Each row below holds a small network's activations on one input, seen along a few directions.
In each table, some parts of the input vary, and every possible input appears once, in random order.
Descriptions start from the smaller parts, as in this example, which fits no table here: one of 5 places around a ring, together with either a single point or one of 11 places along a line or (one of 3 separate values, together with one of 4 places along a line).
Shared parts are said once, and a part with two or three values counts as separate values.

Other details of the inputs shift rows strongly along two fixed directions, in all tables alike. That doesn't count.

Table:
R1: [ 12  14   3  -2   5  10  20  -1  29 -13  -7]
R2: [  7  -1  48  23  63  75   6 -54  13  -8  32]
R3: [ 15  19   7  -2   7 -25  -6  33  -9   8  -7]
R4: [ -1 -11  57  11  65  44   4 -60 -25  21  45]
R5: [ -3  -2  33  -7  20  10   1 -20 -38  30  20]
R6: [  2  -8  18  21  46  10 -12 -29 -24  -6  19]
R7: [ 27  27  -9  18 -11  13 -20  16  26 -22 -22]
R8: [ 25   8 -16  35  43 -17 -20  25  18 -37  -1]
R9: [ 14  -8  35  37  75  52   1 -66  -6 -11  39]
R10: [-10   5  -6 -45 -33 -56  34  12 -31  41   5]
R11: [  2  -1  27  20  25  57  -7 -16  24 -24  19]
R12: [-17   7  16 -41 -24   8  20  -7 -17  39  13]
R13: [-17 -30  19  -9  17   7  24 -15  -7   3  18]
R14: [  9  25 -38  47 -29  40 -28  -6  35 -59 -26]
R15: [  6  25 -31 -18 -45 -19   1  22  18   2 -22]
R16: [-23 -10  -4 -42 -25 -62  28  14 -50  44   4]
R17: [ 27  13 -48  32  16 -38 -24  35  22 -44 -26]
R18: [ -3 -20  38  16  56   4  -8 -15 -25  19  25]
R19: [-25  -3  13 -54 -32  -4  41 -14 -16  56  14]
R20: [ 36  35 -41  28   0 -27 -28  39  30 -42 -31]
R21: [ -4   8 -23 -23 -51 -16 -10  53  22   1 -22]
R22: [  3  -7  25   2  51   9  15 -39  -3   4  23]
R23: [  5  10  27  47  29  91 -10 -88  -5  -8  29]
R24: [-14   2 -25 -34 -66 -20   7  21   9  10 -21]
R25: [-13   3 -13 -37 -54 -18  -5  56  12  22 -19]
R26: [  9   5  30  13  44  17 -10 -20 -10   4  15]
R27: [ -3  -3   8   1  -4  28   6   1  20 -15   0]
R28: [-35 -35   9 -44 -31 -15  28 -23 -41  44  18]
R29: [-16  12 -53  -7 -44 -45  -7   2 -41  12 -19]
R30: [-20 -33  30  10  38  30   5 -32  -6   3  25]
R31: [ 34  31 -40  22 -11 -10  -5  28  61 -46 -37]
R32: [-36 -22  20 -40 -39 -20   5   7 -46  54   3]
R33: [-16 -17   7 -35 -25   2  29  -6  10  17   1]
R34: [-12 -26  29  22  30  41  -7 -33 -12  -9  25]
R35: [-24 -19  33 -20  23 -12  13 -16 -52  40  23]
R36: [  9 -13  12  32  66   7  -1 -23   1 -20  20]
R37: [ 37  31 -39  24  13 -33 -15  48  36 -40 -26]
R38: [ 26  20 -28  25 -27   2 -33  57  53 -44 -40]
R39: [-19 -13  33 -21  -9  46   4 -39 -13  20  25]
R40: [ 37  33 -40  30  -1 -28 -33  45  28 -37 -34]
R41: [-30 -28  -4 -43 -51 -45  38  -4 -31  36   2]
R42: [ -2  -1 -30 -24 -52 -22  12  20  29  -8 -20]
R43: [  1 -19  28  26  52  20 -14 -34 -28   2  26]
R44: [ 24  21 -11  55  22  32 -23 -42  -5 -33  -6]
R45: [ -5  15   2 -25 -36   2   8  -4  -7  22  -4]
R46: [ 25   8 -49  13  17 -59  -3  49  29 -36 -21]
R47: [-24   4 -47  -9 -74 -32  -7   9 -24   2 -29]
R48: [-42 -22  14 -47 -33 -21  16   3 -40  47  11]
R49: [ 29  24 -18  25  11  24  -9   3  50 -38 -16]
R50: [ 12 -19  11  45  33  27 -15 -17  17 -37   2]
R51: [ 32  28  -8  26  10  26 -29  25  42 -33 -26]
R52: [  3 -10  21  19  31  56   4 -25  30 -23  20]
R53: [ -8  13   9 -28 -23   3   7   9  -4  29  -4]
R54: [ -2  26 -18 -35 -47 -27   5  59  10  26 -23]
R55: [-38 -30   6 -47 -31 -29  30  -4 -32  45  12]
R56: [ 28   0 -24  38  33 -18 -13   6  16 -38  -9]
R57: [ -2  -6 -40 -23 -24 -72  20  25 -17  13 -10]
R58: [ -2  -4  17 -14  20   0  24 -37 -26  15  20]
R59: [ 12   5   1  12  21   0  -2 -16  -4  -4   2]
R60: [-22 -12   6 -38 -49  -1  20 -20  -8  27   6]
R61: [-11 -19  14  11  17  14 -12   8   1  -7   2]
R62: [-14 -17   8   5  -2   8 -10   4 -10   2  -1]
R63: [ 31  13 -34  38  13 -40 -36  55  21 -33 -27]
R64: [ 18  11 -12  30  -8  28 -30  23  44 -46 -23]
R65: [-42 -34  30 -42 -19 -11  17  10 -42  61  17]
Description of these inputs: one of 5 places around a ring, together with either a single point or (one of 2 separate values, together with one of 6 places along a line).
- The inputs of R56 and R49 match in every part but the place on the ring of 5. If R57 is changed in the same way as R56 into R49, which row does it become? => R31
- The inputs of R3 and R65 match in every part but the place on the ring of 5. If R4 is changed in the same way as R3 into R65, which row does it become? => R48
- Which other rows does R53 become when the choice among 2 separate values takes its other values? List them by row number. => R7
- Which other rows does R30 become when the place on the ring of 5 takes its other values? List them by row number. => R2, R16, R27, R37
- Which other rows does R25 become when the choice among 2 separate values takes its other values? List them by row number. => R38
